Each row below holds a small network's activations on one input, seen along a few directions.
In each table, some parts of the input vary, and every possible input appears once, in random order.
Descriptions start from the smaller parts, as in this example, which fits no table here: one of 2 separate values, together with either a single point or one of 9 places around a ring or (one of 5 places around a ring, together with one of 6 places along a line).
Shared parts are said once, and a part with two or three values counts as separate values.

Rows:
r1: [-17 -11  63 -13  -6  -7   5   2  -6 -38   1]
r2: [  8   7 -20  32  -9 -11 -15  25   5  23 -13]
r3: [-29 -11   6  23  22   3  29 -12  -9 -16 -14]
r4: [-13 -14  -3  20  -3  -5  22   7 -13  16 -14]
r5: [-11  -3  54  -4 -27 -14 -11  25  -7 -15   9]
r6: [ 21   9 -42  -1  -5   3  -3   3  -2  25   0]
r7: [ 26  10  39 -50  -7   2 -29  -5  14   0  26]
r8: [ -8  -5  78 -16  -5 -11   5 -11  -8 -24  -7]
r9: [ 14  13 -48   3  -3  -6 -11   5   6  16   3]
r10: [ 14  -1 -20  21 -13 -12  -8  21  -1  31 -19]
r11: [-21 -19   7  11  19   3  36 -15 -15  -8 -21]
r12: [ 14  10  36  -5 -30 -14 -39  40   1   2   6]
r13: [-14  -9 -12  -1  23  19  12 -30   5 -26   5]
r14: [ 23  14  52  -8 -28 -17 -39  28  -3  15  -1]
r15: [ 20   6 -36   8  -5   0 -17   7   8  11  12]
r16: [ 10   9 -28  25 -16 -10  -3  21  -8  29 -22]
r17: [-12  -5 -16 -10  22  22  24 -32  -3 -10  -6]
r18: [-21  -6  -4  33   0  -4  15  11  -7   8  -8]
r19: [ 25   0 -34  -5  -2   1  -8   3   4  26   3]
r20: [  6  12 -43  -9  12   8   2 -12  15   2  11]
r21: [ -5  -8  45 -42   2   9 -12 -12  10 -35  18]
r22: [  5  12 -33  29 -14 -19 -11  24   1  21 -19]
r23: [  4  -3  60 -44   2   4  -9 -25   7 -23  11]
r24: [-26   0 -17  28  -5 -14  20   9 -12   2 -13]
r25: [-27  -8   1  14  16   4  41 -14 -22 -11 -22]
r26: [ 30  11  36 -35 -17  -6 -41  12   2  12  21]
r27: [ 17   5  26 -46  -8   6 -31   6  18 -12  33]
r28: [-19  -4  -9  25  -7  -3  28   7 -20  13 -16]
r29: [ 23   7  22 -31 -19  -3 -42  23   7  -1  28]
r30: [-29 -14   5  26  16   1  27 -13 -14 -27 -11]
r31: [ 12   5 -33  -5  10  14  -4 -11  16  -2  19]
r32: [-14  -7 -10  -3  29  21  13 -29  10 -15   2]
r33: [ 20  -2 -29 -18  13  15   4 -12  13  13  11]
r34: [ -5 -14  -9 -14  25  20  19 -31   4  -8  -5]
r35: [ 10   6 -21  34 -17 -14 -17  25   1  15 -12]
r36: [-21  -7  -5  36  -8  -7  12  10 -12  -3  -5]
r37: [-19   0 -22  -7  24  14  19 -31   4 -20  -2]
r38: [ 12   5 -30  -7  16  15  -2  -9  19   6  16]
r39: [-35  -5  -6  18  18  -5  35 -14 -15 -21 -19]
r40: [ 14   8 -37 -14  10  17   9 -12   7  11   8]
r41: [ 18   7 -35   6   2   1 -15   7  11  20   9]
r42: [ -2   3  70  -6 -26 -17 -11  12 -11  -1   0]
Describe the family of inputs behind these rows.
> one of 6 places around a ring, together with either one of 2 separate values or one of 5 places around a ring
Changing only the place on the ring of 6 turns r41 into r2. The same change can be made to r9. Which row results?
> r22
Changing only the place on the ring of 6 turns r6 into r17. The same change can be made to r15. Which row results?
> r13
List by row number the other rows that have the place on the ring of 6 in common with r25.
> r1, r3, r8, r11, r30, r39
Which other rows does r12 become when the choice among 2 separate values takes its other values? List them by row number.
> r14
Which other rows does r20 become when the place on the ring of 5 takes its other values? List them by row number.
> r31, r33, r38, r40

Rows:
r43: [  0   4  51 -28  -6  -1 -17  -6   5 -27  11]
r44: [-19  -4 -36  34  10   1  29  -6 -10   9 -17]
r45: [-18  -9 -42  32  13   3  29  -6  -5   0 -13]
r46: [ 46  22  15 -31 -42 -14 -61  43  13  27  31]
r47: [  5  -3  56 -32  -8  -4  -9  -4  -1 -10   3]
r48: [  1   2  57 -15 -13  -9 -16  10  -2  -9   5]
r49: [-18 -10 -42  18  24  16  33 -18  -1   0 -10]
r50: [ 34  16 -82  31  -5  -4 -21  19  12  49  -9]
r51: [-21  -2 -46  22  23   6  30 -17  -2  -6 -11]
r52: [  6  -5  57 -31  -2   4 -14  -8   4 -18  19]
r53: [-15  -6 -40  18  17   7  36 -16 -13   4 -18]
r54: [  0  -5  52 -17 -11  -6 -19   9  -1 -20   8]
Changing only one part turns r54 into r45. The same change can be made to r47. Which row results?
> r53
Describe the family of inputs behind these rows.
> one of 2 separate values, together with either a single point or one of 5 places around a ring

Rows:
r55: [ 23   2 -85  14  14   9   0   1   9  31  -1]
r56: [  5   4 -69  45  -8  -2  15  18  -8  43 -15]
r57: [-16  -4   6 -23  26  23   9 -33  11 -39  27]
r58: [  2  10  -3  35 -30 -30 -18  42  -6  25  -8]
r59: [-38 -13  39  22  -3 -14  29   2 -24 -32 -22]
r60: [ 23  12  34   7 -29 -19 -42  39   4  18   1]
r61: [-18 -11 -38   5  43  23  42 -51   7 -14 -11]
r62: [-42 -10 -26  34  27   5  54 -22 -21  -7 -35]
r63: [  1  -7  73 -57   3   9  -1 -17   3 -23  21]
r64: [ 51  21  30 -51 -28  -7 -55  12  12  19  24]
r65: [ 29  15 -37 -24  -8   7 -37  11  26   8  24]
r66: [-21 -19  75  -6  -6  -4   5  -2 -13 -29  -5]
Describe the family of inputs behind these rows.
> one of 2 separate values, together with one of 6 places around a ring
Which other rows does r64 become when the place on the ring of 6 takes its other values? List them by row number.
> r55, r56, r58, r60, r65
